A small network was shown many inputs. Here are its activations along a few directions, one row for each input.
In each table, some parts of the input vary, and every possible input appears once, in random order.
Descriptions start from the smaller parts, as in this example, which fits no table here: one of 6 places along a line, together with either a single point or one of 9 places around a ring or (one of 2 separate values, together with one of 5 places around a ring).
Shared parts are said once, and a part with two or three values counts as separate values.

Other details of the inputs shift rows strongly along two fixed directions, in all tables alike. That doesn't count.

A family of inputs:
R1: [ 15  34 -25 -15  42 -32  23  25 -39 -39  36  38   2  23   4  47]
R2: [ 24  33 -17  -3  53 -10  28  37 -48 -38  28  35   5  23  12  50]
R3: [-42 -21   0  38  -6   1 -55 -46  26  61 -18 -22  74  -3 -19  26]
R4: [-60 -17  27  18  29  10 -36 -42  15  69 -14 -13  38 -24  23  13]
R5: [  57   62   -5  -51   -6   -1   58   77  -52 -114    4   22  -96  -34
  -12  -55]
R6: [ 11   5  26   7  32 -41  46  37 -56 -10  10  46 -14   6  25  33]
R7: [  4  -3 -11   6   6 -44  36  37 -37 -21  25  50 -11  35  17  44]
R8: [ 22   9  12 -26 -47  30  15 -13  37   2 -25 -34 -63 -59  -5 -89]
R9: [-28 -24   7  40  -6   0 -52 -63  46  61 -30 -35  62   7 -12  33]
R10: [-34 -33  25  27  12  36 -25 -52  47  66  -9 -19  65  14   7  35]
R11: [ -18    6  -34  -25  -75   37   -9    7   39  -17  -20  -31  -61  -38
  -11 -105]
R12: [ 37  -3   7  31   5 -52  20  29 -38 -25  18  30 -17  39 -12  53]
R13: [ 15  -7  14  17  -1 -31  40  12 -36 -42  21  59   2  49  -7  37]
R14: [ 23  -3  11  13   1 -42  36  18 -29 -33  34  53 -15  40   9  46]
R15: [ 33   0  -6 -25  37 -39  18  17 -45 -56  37  31  10  37  11  38]
R16: [ 19  51 -45 -40 -30  14 -11  20  29 -29 -19 -57 -53 -33 -31 -73]
R17: [ 13   8 -41 -20 -71  16 -12  24  49  -4 -40 -58 -68 -42 -26 -89]
R18: [ 36  19 -28 -49 -34  10 -23   5  31 -40 -19 -68 -42 -22 -21 -86]
R19: [ -7 -19  -2 -14  40  21 -39 -43  26  30   1 -34  63   3  29  32]
R20: [  -4    1   15  -22  -33   44    0    0   22  -12  -30  -13  -55  -53
  -35 -106]
R21: [  11    7  -27  -21  -59   52    3   25   58    2  -32  -44  -60  -43
    7 -104]
R22: [ 36   6  21 -29  45 -25  23  15 -66 -45  20  28   7   9  16  45]
R23: [ 19 -11  41  14  29 -22  53   9 -57 -22  18  49  -8  18 -12  30]
R24: [-56 -23 -13  33  -5  -1 -55 -37  25  70 -10 -40  53  -8  -1  31]
R25: [-45 -27  18  27  16  38 -39 -38  26  70  -7  -1  67  12   1  27]
R26: [-58 -24   5  17  -5  14 -45 -58  32  59 -11   4  68   8   0  24]
R27: [  3  -3   5  26  19  -7  29  49 -60 -15  31  48  -5  37  12  27]
R28: [-23 -25  19  26  10  25 -27 -47  56  72   0 -25  50   1  27  35]
Each input here is: one of 4 places along a line, together with either one of 2 separate values or one of 5 places around a ring.
Changing only the place on the line of 4 turns R23 into R13. The same change can be made to R6. Which row results?
> R7
List by row number the other rows that have the place on the line of 4 in common with R27.
> R2, R10, R19, R21, R25, R28

A family of inputs:
R29: [-24  -5   6  44  34 -11   3   2 -38  43  13  32  33  38  18  66]
R30: [ 11 -18  17  23  24 -21   6 -17 -22  14  12  25  41  42  15  74]
R31: [ 31  34 -40 -44  10  -9  -4  19  13 -41   5 -29 -13  -5  -5 -11]
R32: [ 26  -2  14 -11 -13   0  15  -1  12 -31   4  -9 -24  -8 -19 -23]
R33: [-10   2   0  -4 -20  11  21  21   6  -7   0  21 -36 -11   4 -32]
R34: [ -72  -29  -20   15  -40   32 -101  -92  103  107  -57  -88   59  -32
   -9  -25]
R35: [-10  16 -14  16 -30  -4   7  26 -12  -3 -11   6 -33 -16 -21 -28]
R36: [-10 -11  34  15  50 -23  10 -15 -35  30  14  30  31  17  22  60]
R37: [ 12  -7  -9  -3 -37   2  14   5  11 -24   5   7 -22   9  -8 -30]
R38: [-13 -11  31   4  57  -4   5 -18 -47  15  12  34  46  13  13  51]
R39: [  5  34 -28 -43  13  -4  -4  29  -2 -30   7 -29 -26 -33  19 -14]
R40: [ 11  -1   9  -4 -10  10  24  24   7 -10  -5   6 -28 -22  11 -28]
R41: [ 19  -6 -16   9 -32   5   0  20   0 -16   0  -6 -22  15 -17 -31]
R42: [ 23   5  17 -19  -5  17   5  -3   2 -46   0  -1  -7  -7 -24 -31]
Changing only one part turns R39 into R31. The same change can be made to R35. Which row results?
> R34
Describe the family of inputs behind these rows.
> one of 2 separate values, together with either a single point or one of 6 places along a line
Change only the choice among 2 separate values in R37. List by row number the other rows that result.
> R33
Change only the choice among 2 separate values in R32. List by row number the other rows that result.
> R36
